A small network was shown many inputs. Here are its activations along a few directions, one row for each input.
Each table varies a few parts of the input and shows all the possible inputs, shuffled.
A made-up example of a description, with smaller parts first: one of 8 places around a ring, together with either a single point or (one of 2 separate values, together with one of 4 places along a line) or one of 11 places around a ring.
Shared parts are said once, and a part with two or three values counts as separate values.

Other details of the inputs vary at random and push rows far along two fixed directions, the same in every table; ignore that.

A family of inputs:
r1: [  5  30  53 -28 -33  29  36  51 -47  68 -62  32]
r2: [ 10   6  20  35  -4 -20 -51 -22  39 -32  49 -30]
r3: [  8  -9 -35   6  12  14   4 -20   8 -13   0  18]
r4: [ -1  22  20 -36 -39   1  -5  47  33   6  -3 -29]
r5: [-14  -7 -11  11  16  12  12 -29  11  12  -4   9]
r6: [ -4 -13 -20   3  12  19  52 -14 -79  12 -99  78]
r7: [-11  21  47 -35 -34  10 -13  54  56  18  34 -35]
r8: [-19  29  40 -49 -40   6 -14  56  55  10  14 -44]
r9: [  6   8  17  -6 -17  -9 -11   8  42  18  42 -23]
r10: [  7 -46 -48  17  48 -52 -36 -27   8 -48  82 -57]
r11: [  0 -37 -72  71  71 -34  -5 -81  11 -40  72  -4]
r12: [  4 -40 -41  58  34  -9 -10 -83 -76 -32 -56  62]
r13: [  3 -27 -36   4  13 -14 -17 -14  21 -33  42 -50]
r14: [   5   -6  -14    3   24   27   58  -31  -72   30 -103   72]
r15: [ 17  30  42 -47 -20 -11 -23  50  37  12  43 -19]
r16: [-17 -39 -53  16  37  -5 -12 -39  13 -41  37 -42]
r17: [ -7  29  65 -17 -50  52  -3  10  -2  23 -89  21]
r18: [ -5   3   1 -24 -11 -23  -1  20 -12  -6   1  -1]
r19: [ -7 -46 -67  21  44  -3  32 -56 -77 -33 -53  31]
r20: [  1  -2 -24  -8  14  29  48 -25 -70   7 -93  85]
r21: [  1   1   2  17 -15   1  -6  14   4  30  30 -11]
r22: [  1 -25 -51  48  47 -24  -8 -32  17 -42  60 -12]
r23: [  5  23   2  -5   5   7   1   7  36 -15  31  -5]
r24: [ -5  28  12 -18 -14 -10   0  34  37 -14  16 -33]
r25: [ 15  18  52  -3 -50   7 -45  14  30   3   0 -21]
r26: [ -6 -27 -60  30  46 -10  11 -45  -4 -52  18 -25]
r27: [  4   4  13 -10 -22   4  -1  32  27   8  14 -13]
r28: [ 20   7  53  -2 -24 -16 -53   8  11  -4  11 -14]
r29: [  6  27  48 -46 -29  26  34  56 -29  39 -75  32]
r30: [ -3 -18 -17  28  13 -10  15 -16 -57  25  -4  36]
r31: [  4 -11 -23  -7  17 -27  -7   6  -9 -14   0  -8]
r32: [ -6  47  45  -9 -34  41  46  41 -22  52 -54  24]
r33: [  6  20  48 -28 -24 -37 -22  29  29  23  63 -21]
r34: [-17  -3  -4  21   3  16   7  -2  -7  31   6   3]
r35: [ -7   4  -7 -10   4  15 -12  -1  40  -6  28  -6]
Each input here is: one of 5 places along a line, together with either a single point or one of 6 places along a line.
Question: Changing only the place on the line of 5 turns r10 into r13. The same change can be made to r14. Which row results?
Answer: r9
Question: Which other rows does r30 become when the place on the line of 6 takes its other values? List them by row number.
Answer: r6, r18, r19, r20, r33
Question: Which other rows does r32 become when the place on the line of 5 takes its other values? List them by row number.
Answer: r1, r21, r30, r34

A family of inputs:
r36: [  1   8  18  -2 -11   5   0   3  -2  10 -13   5]
r37: [ -6  15   8 -27 -12  18  12  20  30  -5  -8 -17]
r38: [  3 -15 -17  27  16 -23 -26 -21  16 -14  51 -17]
r39: [ -2  -1  -7   2   1  16  27  -5 -32  13 -46  30]
r40: [  3 -33 -51  44  43 -19  -5 -49 -22 -18  21  16]
r41: [  2  22  41 -31 -32   7   5  35  -3  20 -22  -1]
r42: [  3   8  24 -17 -19 -17 -27  25  26   1  39 -28]
r43: [  0 -20 -30  32  25  -4  -6 -33  -8 -12  12   4]
r44: [  5   7  14   2  -6 -17 -20  10  18   4  38 -11]
r45: [  5  33  62 -33 -43   4 -12  46  19  23   2 -12]
r46: [  4   5  19 -10 -10 -21 -21  19  24   4  48 -28]
r47: [ -4 -33 -56  36  41   7  21 -53 -46 -13 -41  41]
r48: [  1 -29 -42  37  32  -1   2 -46 -29 -19 -17  19]
r49: [ -6 -16 -29  16  17  27  34 -35 -54   1 -82  49]
r50: [  6  32  59 -35 -40   0  -7  50  18  29   5 -11]
r51: [  6  22  40 -20 -27  -7 -11  37  20  20  22 -13]
r52: [  3 -32 -43  31  34 -22 -10 -39 -17 -22  23   3]
r53: [  2  -5  -1  13   7  -8  -9 -12  -3  -2  10   6]
r54: [-14  20   5 -36 -14  41  49  25  -4   8 -69   8]
r55: [  6  30  56 -35 -41   6   0  45   2  25 -18   0]
r56: [  2   0   5  10  -1 -10 -17  -4  15   1  33 -13]
r57: [ -3  18  16 -29 -18   2  -8  34  57  -8  39 -43]
r58: [  5 -31 -39  30  35 -25 -15 -35 -15 -21  32   1]
r59: [  8   9  30  -6 -18 -31 -47  20  47  -5  80 -49]
r60: [  6  -5   9   7  -2 -31 -45   6  36 -16  71 -42]
r61: [  1  -5  -7   2   6  13  23 -11 -45   6 -56  37]
r62: [ -3  -4 -13   5   4  15  19  -8 -23   9 -37  25]
r63: [ -1  17  22 -17 -16  25  29  17 -28  29 -56  31]
r64: [ -1  18  37 -26 -30   7  -4  30   9  14 -12  -8]
r65: [  5   3  18   0 -11 -17 -27   6  18  -5  34 -21]
r66: [  3  29  49 -21 -34  -3 -16  40  27  20  23 -16]
r67: [  4  14  26  -9 -14  -1  -2  13  -1  15  -7   8]
r68: [ -6  35  38 -48 -36  29  15  49  41  14 -11 -23]
r69: [ -7   1 -21 -12   6  34  37  -9 -13  -9 -66  19]
r70: [  4 -28 -33  37  30 -27 -26 -39  -6 -28  40  -1]
r71: [  2 -25 -34  38  28 -22 -24 -32  10 -22  50 -15]
r72: [  1 -21 -31  35  29 -11  -8 -37 -12 -13  19  12]
r73: [  6  28  50 -32 -36   9   4  40  -2  27 -25   5]
r74: [  1 -11 -21  24  20  -3   4 -28 -21  -1  -6  24]
r75: [ -7   2  -7 -16   3 -24 -26  26  73 -23 100 -74]
r76: [  0  -4  -8   4   9  16  28 -13 -43  12 -57  40]
r77: [  4   5  20  -7 -10 -33 -38  24  45   1  90 -48]
r78: [ -6  18  24 -18 -22  33  29  16 -19  28 -62  26]
r79: [  1 -20 -34  25  28  -1  13 -30 -33  -4 -16  28]
r80: [  7 -14 -12  20  16 -28 -27 -18   5 -15  43  -8]
r81: [-14  18  -1 -31 -11  37  47  25   0   6 -56   4]
r82: [ -2 -34 -57  34  39   5  17 -52 -48 -16 -41  38]
r83: [  3   2   4   2  -2  10  14  -9 -34   7 -48  34]
r84: [-13  21   6 -39 -17  43  52  27 -12   9 -81  11]
r85: [-10 -35 -72  24  47 -12   5 -40   3 -47  22 -18]
r86: [ -2 -25 -29  27  26 -23 -22 -29   9 -20  44 -14]
r87: [ -4 -23 -35  29  24  -5   0 -31 -11 -12   6   8]
r88: [ -2  19  29 -15 -22  29  22  15 -18  23 -62  22]
r89: [ -3 -12 -28   2  16 -18 -22  -8  42 -37  56 -41]
r90: [ -3  20  28 -24 -25  25  20  25  -9  28 -41  16]
Question: Describe the family of inputs behind these rows.
Answer: one of 5 places along a line, together with either one of 2 separate values or one of 9 places around a ring
Question: Changing only the place on the line of 5 turns r51 into r40. The same change can be made to r39. Which row results?
Answer: r77
Question: Which other rows does r89 become when the choice among 2 separate values takes its other values? List them by row number.
Answer: r85
Question: Which other rows does r58 become when the place on the ring of 9 takes its other values? List them by row number.
Answer: r45, r48, r49, r52, r59, r73, r80, r82
Question: List by row number the other rows that have the place on the line of 5 in common with r86.
Answer: r36, r37, r46, r47, r50, r53, r54, r67, r76, r88
Question: Which other rows does r84 become when the choice among 2 separate values takes its other values? List them by row number.
Answer: r69

A family of inputs:
r91: [-14  -3  -9  18  -2 -10  14   6 -24  15  -8  -1]
r92: [ -3  30  24 -60 -25  32  41  57   4  39 -53   3]
r93: [ -9  -3   0  -3  15  -7  -2 -17   9 -14  26 -12]
r94: [ -8  -2 -35   2  21  39  34  -4  21  -5 -33  -9]
r95: [ -6 -30 -56   5  15  22  16 -41 -36 -36 -70  45]
r96: [-18 -22 -31  14  16  22  33 -24 -51   2 -44  14]
r97: [ -5  -7 -28  16  -1  21 -10 -26  33 -43  -5 -18]
r98: [ -8  24  72 -26 -50  22  -5  56 -14  52 -35   6]
r99: [ 20   9  44   4 -17 -34 -48   1  18  11  48 -14]
r100: [  7  34  87 -30 -72  16   0  53 -32  69 -51  11]
r101: [  0  -7   0 -21  11 -12  -2   9  37 -13  28 -36]
r102: [ 10   5  10   7  10 -12  -5   5 -22  -2  -4  32]
r103: [ -7  -4   8 -20 -10 -10  -4  33  14   9  27 -55]
r104: [  4 -12   8   7   1 -35 -49  10  34   5  91 -13]
r105: [ -7  -6 -25  25  28  -4  26 -40 -30  -6 -38  39]
r106: [ 13  -4  -7  -7   3 -36 -45  13  39 -50  67 -48]
r107: [-10 -31 -73  35  44 -13  26 -47 -24  -9   2  44]
r108: [  3   0 -21  -5  24 -13  16  -1  -6 -17  32  -4]
r109: [  6 -22 -66  41  51 -24  27 -37 -48 -29  -9  39]
r110: [ 20  14  32  22 -21   5 -34  -1  33  13  37 -19]
r111: [-10  55  43 -25 -43  46  50  42  20  32 -58  14]
r112: [  9   2 -11 -25  14   5  33  19 -14  -3 -23  -3]
r113: [  2 -12   6  -7  -4 -32 -57 -14  47 -51  54 -48]
r114: [ 26 -18 -19  35  24 -14   9 -39 -66   3 -31  47]
r115: [ -5 -12 -31  46  30  36  16 -48 -19   2 -42  48]
r116: [-17  36  37 -65 -42  46  45  49  -6  46 -60  23]
r117: [ -7 -26 -17  12  -3  -9 -26 -12  -7 -36  -3 -32]
r118: [-11   4 -14   4   9   3 -12  -5  59 -16  68 -42]
r119: [ 19  -5  27  -2 -18 -26 -42   5  13  25  50  -3]
r120: [  5  13  44   2  -6 -24 -44   0  19   7  37  -7]
Question: Changing only one part turns r116 into r118. The same change can be made to r119. Which row results?
Answer: r110
Question: Describe the family of inputs behind these rows.
Answer: one of 5 separate values, together with one of 6 places along a line
Question: Which other rows does r114 become when the place on the line of 6 takes its other values? List them by row number.
Answer: r102, r106, r108, r109, r112
Question: Start at r99 and move only the place on the line of 6, one step at a time. The first step leads to r120. Which rows follow, in order?
Answer: r105, r93, r101, r113
